These are the activations of a small neural network, seen along a few directions. Each row is one input.
Each table varies a few parts of the input and shows all the possible inputs, shuffled.
Descriptions start from the smaller parts, as in this example, which fits no table here: values(2) and (point or ring(11) or (ring(5) and line(6))).
Shared parts are said once, and a part with two or three values counts as separate values.

Table:
x1: [-0.49 -0.32 -2.31  2.70 -2.58 -3.36 -3.74  0.70 -1.04  2.15  1.62]
x2: [ 0.76 -1.49  1.35 -2.05  0.67  4.72  4.54  1.75  0.56 -1.23 -0.06]
x3: [ 2.20  0.27 -4.44  1.90  2.25  2.57 -0.67  3.05 -0.29  1.81 -1.35]
x4: [-1.61 -2.26 -3.79  1.88 -1.04  0.98  1.84  0.87  4.63  2.01 -0.35]
x5: [ 2.29 -0.33  1.56 -1.64  1.13  4.08  2.04  1.61 -3.17 -0.87 -0.07]
x6: [ 0.41 -0.43  3.00 -2.73 -2.10 -1.69 -2.53  1.62 -5.08 -0.80  2.73]
x7: [-2.13  7.54  3.25 -0.32  6.49 -5.05 -3.90 -5.30  7.11 -3.55 -8.67]
x8: [ 2.51  1.28 -3.58  0.82  1.35  0.81 -3.77  3.54 -1.99  2.34 -0.43]
x9: [-1.35 -2.41  2.20 -1.65 -2.09  2.39  4.77 -0.20  1.90 -0.73  1.13]
x10: [-0.89 -2.16  2.61  0.28 -3.15 -1.51  2.20 -3.27 -1.40 -0.79  3.90]
x11: [-0.15 -0.82  3.26 -0.92 -3.72 -1.69 -1.18 -0.61 -3.85 -1.05  2.92]
x12: [ 2.64  0.47  2.19 -2.75  0.20  2.41 -1.23  1.99 -4.87 -0.52  0.79]
x13: [ 0.64 -1.12 -4.77  1.47  1.72  3.35  1.67  2.95  3.36  1.28 -1.43]
x14: [ 0.17  0.30 -2.50  0.94 -0.95 -3.34 -5.05  3.07 -2.29  2.30  1.49]
x15: [-0.24 -1.81  1.18 -0.65 -1.37  1.28  4.97 -1.99 -0.70 -0.73  1.78]
x16: [-3.15  6.88  8.79 -3.94  5.35 -2.45 -1.48 -6.75  3.64 -6.22 -6.76]
x17: [-0.46 -1.61 -4.84  2.85 -0.21 -0.27  2.09 -0.86  2.09  2.17  0.32]
x18: [-1.17 -1.97 -3.18  3.82 -1.95 -3.23 -0.59 -2.16  1.40  2.45  2.45]
Q: Changing only one part turns x6 into x14. The same change can be made to x12. Which row results?
A: x8
Q: What do these inputs look like to the network?
A: values(2) and (point or ring(8))

Table:
x19: [ 2.48  0.16  3.52 -2.49 -1.17  0.72 -1.07  1.54 -6.07 -1.28  2.13]
x20: [-0.58 -1.65 -1.63  1.87 -1.34  0.94  3.17 -1.38  2.38  0.89  0.26]
x21: [-0.75 -0.49 -1.35  2.11 -2.43 -2.62 -2.00 -1.03 -1.17  1.30  1.60]
x22: [-3.12  8.19  8.20 -3.15  6.49 -4.12 -2.57 -7.32  5.68 -6.23 -8.56]
x23: [-0.49 -2.35  0.40 -0.03 -0.83  1.36  3.39 -1.03  1.50 -0.01  1.99]
x24: [-0.19  0.42 -3.71  1.56  0.05 -2.91 -2.83  1.04 -0.36  2.19  0.31]
x25: [ 1.05  0.19 -4.89  2.47  2.67  2.75  0.11  2.80  3.60  1.47 -2.69]
x26: [-0.11 -0.92 -3.99  1.74  1.11  0.59  2.31  0.87  3.10  1.25 -1.16]
x27: [-0.34 -1.32  0.88  0.53 -1.96 -2.36 -1.67 -0.45 -1.95  0.26  3.15]
x28: [ 1.18 -1.11  2.78 -3.13  0.27  4.68  3.78  0.78 -3.13 -1.50  0.98]
x29: [-0.48 -1.91  1.79 -2.09 -1.62  2.80  3.65  0.32 -0.28 -0.81  1.06]
x30: [ 1.27  1.43 -4.52  1.94  1.61 -0.77 -5.08  2.73  0.21  2.93 -1.34]
x31: [ 0.08 -0.64  2.51 -1.33 -2.86 -1.07 -1.20  1.12 -3.50 -0.46  2.28]
Q: What do these inputs look like to the network?
A: point or (values(2) and line(6))
Q: Which other rows does x27 become when the line(6) part takes its other values? List them by row number.
A: x19, x21, x24, x30, x31

Table:
x32: [ 0.97 -2.97  1.34 -1.39 -2.21  4.20  3.82  1.82 -1.58 -0.40  2.28]
x33: [ 0.56 -1.93 -5.59  2.58 -0.04  2.78  1.12  2.97  2.44  2.91 -0.15]
x34: [ 1.65 -1.76 -5.81  2.90 -2.44 -1.34 -3.45  4.11 -3.27  4.08  2.85]
x35: [-1.70 -1.06  3.76 -2.68 -2.01 -0.03  2.02 -0.22  0.47 -1.60  1.02]
x36: [ 0.43 -1.80  1.99 -0.28 -1.32  1.20  4.11 -2.49 -2.43 -1.07  2.54]
x37: [-1.39  4.54  0.72  1.31  3.13 -4.26 -4.52 -3.07  3.85 -1.21 -4.47]
x38: [ 0.43  2.28  4.65 -3.65  2.38  1.66  1.22 -1.26 -1.08 -3.27 -2.20]
x39: [ 1.81 -2.85  1.21 -1.30 -4.14  0.19 -1.39  2.81 -7.26  1.07  5.89]
x40: [ 0.32  3.01 -1.62  0.57  4.58  0.01 -1.41  0.07  3.13 -0.18 -4.33]
x41: [-1.51  3.72  7.02 -2.80  1.10 -2.71 -1.97 -4.26 -0.60 -3.78 -2.21]
x42: [-2.01 -0.31 -3.00  1.32  0.25 -1.46 -0.83  0.95  4.57  1.22 -1.33]
x43: [ 0.45 -0.87 -4.68  3.43  0.70 -0.25  1.30 -1.42  1.74  2.22  0.11]
Q: Changing only one part turns x32 into x35. The same change can be made to x33. Which row results?
A: x42
Q: What do these inputs look like to the network?
A: values(2) and line(6)
Q: Which other rows does x41 become when the values(2) part takes its other values? List them by row number.
A: x37

Table:
x44: [ 0.73 -0.69 -4.82  2.90  0.89  2.31  1.22  4.24  2.04 -0.35 -3.38]
x45: [-4.37  2.10  1.94  1.38  0.28 -0.65  1.68 -2.75  5.11 -2.89 -3.71]
x46: [-0.96  1.36  1.65  0.09  5.96 -0.51  0.57 -0.04  4.11 -3.12 -1.89]
x47: [-2.52  4.21  1.91  1.43 -0.85 -4.85 -3.13 -3.47  4.19 -0.53 -4.35]
x48: [-0.29  0.21  1.28 -5.89  0.11  1.29  3.89  0.34 -1.76  0.23 -0.30]
x49: [-0.06 -5.44 -2.58 -0.10 -3.23  0.00  3.88  1.93  0.67  3.69  5.00]
x50: [ 1.67 -0.55  5.02 -4.39  1.72 -0.10  2.56  0.17  1.05 -2.80  1.47]
x51: [-1.31 -4.75 -1.80  1.79 -3.76 -2.02 -0.17  2.42 -4.38  2.77  6.54]
x52: [-0.39  1.48  3.86  1.66 -1.66 -0.44  2.10 -6.54  0.04 -2.21 -1.40]
x53: [ 1.26 -3.53 -4.71  4.17 -1.31 -0.11  2.23 -2.07 -1.17  3.26  4.29]
x54: [-0.36 -0.61 -7.29  3.13 -0.78 -4.59 -3.19  0.38  3.30  4.15  1.82]
x55: [ 0.94  3.47  1.68  0.24  4.93 -4.76 -4.30 -0.73  3.24 -0.71 -2.36]
x56: [-2.20 -3.35 -7.12  3.22  0.57 -0.51  1.57  0.95  3.96  1.74  1.79]
x57: [ 2.94  1.16  3.39  0.31  3.96 -0.28  1.00 -3.66 -0.93 -2.67  0.73]
x58: [ 0.09  1.96 -1.36  1.25  1.36  0.13 -6.62  0.33  3.08  2.70 -2.29]
x59: [ 2.84 -1.88 -0.70 -0.79 -3.21  3.05  3.40  5.08 -0.94  1.06  0.56]
x60: [ 1.05  1.94 -0.54 -1.27  2.22  1.09  2.33 -3.43 -3.82  0.31 -1.07]
x61: [-2.79  1.88 -2.48 -1.70  4.09  0.73  1.85  0.01  1.13 -0.46 -3.84]
x62: [ 2.02 -0.16  0.65  1.73  0.40  4.79 -1.05 -2.41 -1.09  1.14  0.84]
x63: [ 4.22 -0.22 -2.70  3.70 -1.18  2.80  1.80  1.12 -2.93  0.82 -0.25]
x64: [-0.22 -1.00  2.83 -1.31 -2.54  3.09 -3.78  1.83 -3.85 -0.11  3.55]
x65: [-0.95  4.04 -2.55 -1.62  3.08 -3.49 -2.92 -0.72  0.22  1.91 -4.32]
x66: [-1.74 -0.39  5.62 -3.00 -3.82 -0.32  3.59 -2.66  2.00 -2.31 -0.75]
x67: [ 2.64  1.85 -4.99  2.80 -0.36 -1.90 -3.67  3.60  1.29  2.06 -3.45]
x68: [-1.22  0.61  1.60 -4.36 -0.49 -0.73 -0.33  0.49 -6.69 -1.09  1.21]
x69: [ 1.78 -1.06 -0.15  1.02 -3.80  1.05 -0.72  5.53 -5.88  0.00  2.44]
x70: [ 0.78 -1.82  2.49 -2.97 -1.84  5.03  0.42  1.50  1.01  1.13  1.66]
x71: [-1.76 -0.43 -1.28  1.20  2.56  4.33 -1.74  0.97  3.86  0.24 -2.12]
x72: [ 0.79 -0.18  5.28 -2.96  1.09 -2.11 -1.74  0.27 -3.86 -4.26  3.03]
x73: [-2.63 -0.23  5.89 -1.65 -4.40 -2.34 -0.73 -2.68 -2.99 -3.71  0.54]
Q: What do these inputs look like to the network?
A: line(5) and line(6)
Q: Which other rows does x70 become when the line(6) part takes its other values? List them by row number.
A: x48, x49, x50, x59, x66
